These are the activations of a small neural network, seen along a few directions. Each row is one input.
In each table, some parts of the input vary, and every possible input appears once, in random order.
Descriptions start from the smaller parts, as in this example, which fits no table here: one of 5 places around a ring, together with either a single point or one of 9 places along a line or (one of 3 separate values, together with one of 6 places along a line).
Shared parts are said once, and a part with two or three values counts as separate values.
In the rows, 128 means zero.

Other details of the inputs vary at random and push rows far along two fixed directions, the same in every table; ignore that.

A family of inputs:
R1: [159 141 145 178  96 156  83 109 150 132 146 140]
R2: [147 124 115  86 137 103 143 127 115 136 110 145]
R3: [138 104 143 141  87 153 112 112 162  92 145 116]
R4: [ 45 114 107 188  35 216  40 102 211 152 194  96]
R5: [168 119 156 176  81 156  86  84 158 125 167 137]
R6: [130 138 104  80 176  79 171 163 116 118  78 116]
R7: [241 104 155  89 109 142 118 139 153 106 101 117]
R8: [ 83 157 123 185 124 140 118 103 103 157 169 155]
R9: [161 103 163 120 119 129  96 140 157 115 140 125]
R10: [167 125 130  89 141 117 164 132 101 137 110 135]
R11: [127 121 114  61 154 100 167 142 114 116  83 138]
R12: [101 152 104 103 152 109 160 140 109 121  93 135]
R13: [165 131 161 167  92 165  77  99 162 118 148 141]
R14: [145 146 104  97 152 122 159 155 109 122  91 121]
R15: [182 101 165  85 128 126  95 142 185  83  90 107]
R16: [101 138 119 100 147 120 137 139 119 122  94 140]
R17: [194 115 150 108 108 163 102 130 170  85 103 108]
R18: [175 104 168  96 107 154  91 144 178  83  99 130]
R19: [ 48 153 109 193 116 136 106  98 116 151 141 137]
R20: [ 69 138 111 184 138 130 133 112 106 142 168 106]
R21: [226  92 177  78 106 147 116 134 167  92 124 141]
R22: [115 132 136 111 172 100 164 149  96 147 139 149]
R23: [164 116 145 129 106 168 100 129 160  92 124 110]
R24: [113 120 117 102 139 107 157 136  97 146 136 155]
R25: [ 64 132  99 200 106 146 137  92  98 147 183 120]
R26: [139 131 104  57 157  96 186 144 111 111  77 129]
R27: [119 136 125 120 153  97 127 130 115 148 123 132]
R28: [129 155 117 141 142 127 145 136  89 154 122 139]
R29: [213 116 154  69 117 137  95 144 167  95  85 135]
R30: [ 41 119  70  42 161 118 160 170 144 162 120 104]
R31: [109 114 147 212  82 157  64  93 178 104 171  97]
R32: [ 70 141 110 191 137 127 135 106 107 149 162 107]
R33: [ 89 143 105 181 141 118 140 124 107 150 149 105]
R34: [133 124 118  72 148 101 158 131 119 122  81 135]
R35: [ 93 151 127 175 124 147 125 114  92 153 158 139]
R36: [119 134 126 106 141 120 136 148 107 138 120 154]
R37: [182 116 146  74 121 140 116 149 172  71  81 121]
R38: [ 80 119 114 180 109 148 145 108 104 138 178 124]
R39: [ 89 135 132 156 155 117 155 140  81 163 161 129]
R40: [ 75 161  93 170 128 121 136 125 109 139 125 129]
R41: [140 126 121  70 159 128 173 167 107 109  97 129]
R42: [ 87 158 103 182 117 121 105 117 105 164 147 146]
R43: [114 146 110 115 143 114 131 140 121 131  88 135]
R44: [113 149 102 159 132 107 152 113  90 168 149 154]
R45: [ 94 136 123 121 159  99 138 131 123 136 105 121]
R46: [109 131 105 110 137 102 149 123  98 147 131 148]
R47: [159 127 149  81 153 135 157 160 102 125 108 144]
R48: [131 102 161 173  91 155  83 120 178  94 155 102]
R49: [161 132 140  86 173 101 164 153 103 139 102 123]
R50: [ 72 129 125 118 166  99 153 147 106 138 122 131]
R51: [102 141 108 104 167  90 166 145 112 126  97 118]
R52: [ 72 148 108 205 127 103 107 111 106 175 168 131]
R53: [134 147 131 123 144 132 146 133  98 142 117 139]
R54: [151 121 159 217  90 157  68 100 154 138 174 106]
R55: [206 113 171 106 131 128 104 126 168 105 120 126]
R56: [194 106 146 104 101 135  98 123 177  92  91 116]
R57: [152 122 172 181  84 177  72 103 160 117 173 143]
R58: [189 112 138 126  92 131  91 116 159 118 125 129]
R59: [161 138 125  90 174  85 158 153 112 140 104 141]
R60: [ 96 139  92 174 120 128 152 111  96 151 153 120]
R61: [150 130 143 101 163 112 152 148 106 134 116 120]
R62: [ 70 139  96 194 112 141 143  90  97 152 172 122]
R63: [ 20 126  62  97 110 146 150 130 137 178 154 118]
R64: [ 98 120 120  99 138 113 158 136 108 129 118 139]
R65: [ 98 144 119 142 126 129 112 123 113 142 138 148]
R66: [100 134 125 136 146 103 122 127 114 146 141 132]
R67: [182 106 161 133  93 156 104 110 147 114 143 121]
R68: [112 136 118  86 150 120 163 158 114 109  97 134]
R69: [218 102 160  82 112 140 116 124 163  96 115 138]
R70: [143 120 121 173  83 145  96  99 162 105 140 112]
R71: [131 111 134 166  77 155  92  94 168  94 149 112]
R72: [179 114 167 120 124 131  98 123 161 110 133 124]
R73: [154 113 139  91 140 126 168 144  97 133 130 142]
R74: [ 97 142 112 125 159  87 139 141 116 141 101 121]
R75: [105 122 124 121 162 117 166 147 106 128 135 112]
Each input here is: one of 3 separate values, together with either a single point or (one of 4 places along a line, together with one of 6 places around a ring).
The inputs of R38 and R41 match in every part but the choice among 3 separate values. If R46 is changed in the same way as R38 into R41, which row does it become?
> R65
The inputs of R3 and R48 match in every part but the choice among 3 separate values. If R24 is changed in the same way as R3 into R48, which row does it become?
> R9
A walk changes only the place on the line of 4. It starts at R38 and steps to R25. List the rest of the walk in order.
> R62, R60
A walk changes only the place on the ring of 6. It starts at R59 and steps to R54. List the rest of the walk in order.
> R33, R6, R74, R52
Change only the choice among 3 separate values in R37. List by row number the other rows that result.
> R31, R71
Change only the choice among 3 separate values in R63. List by row number the other rows that result.
> R4, R30
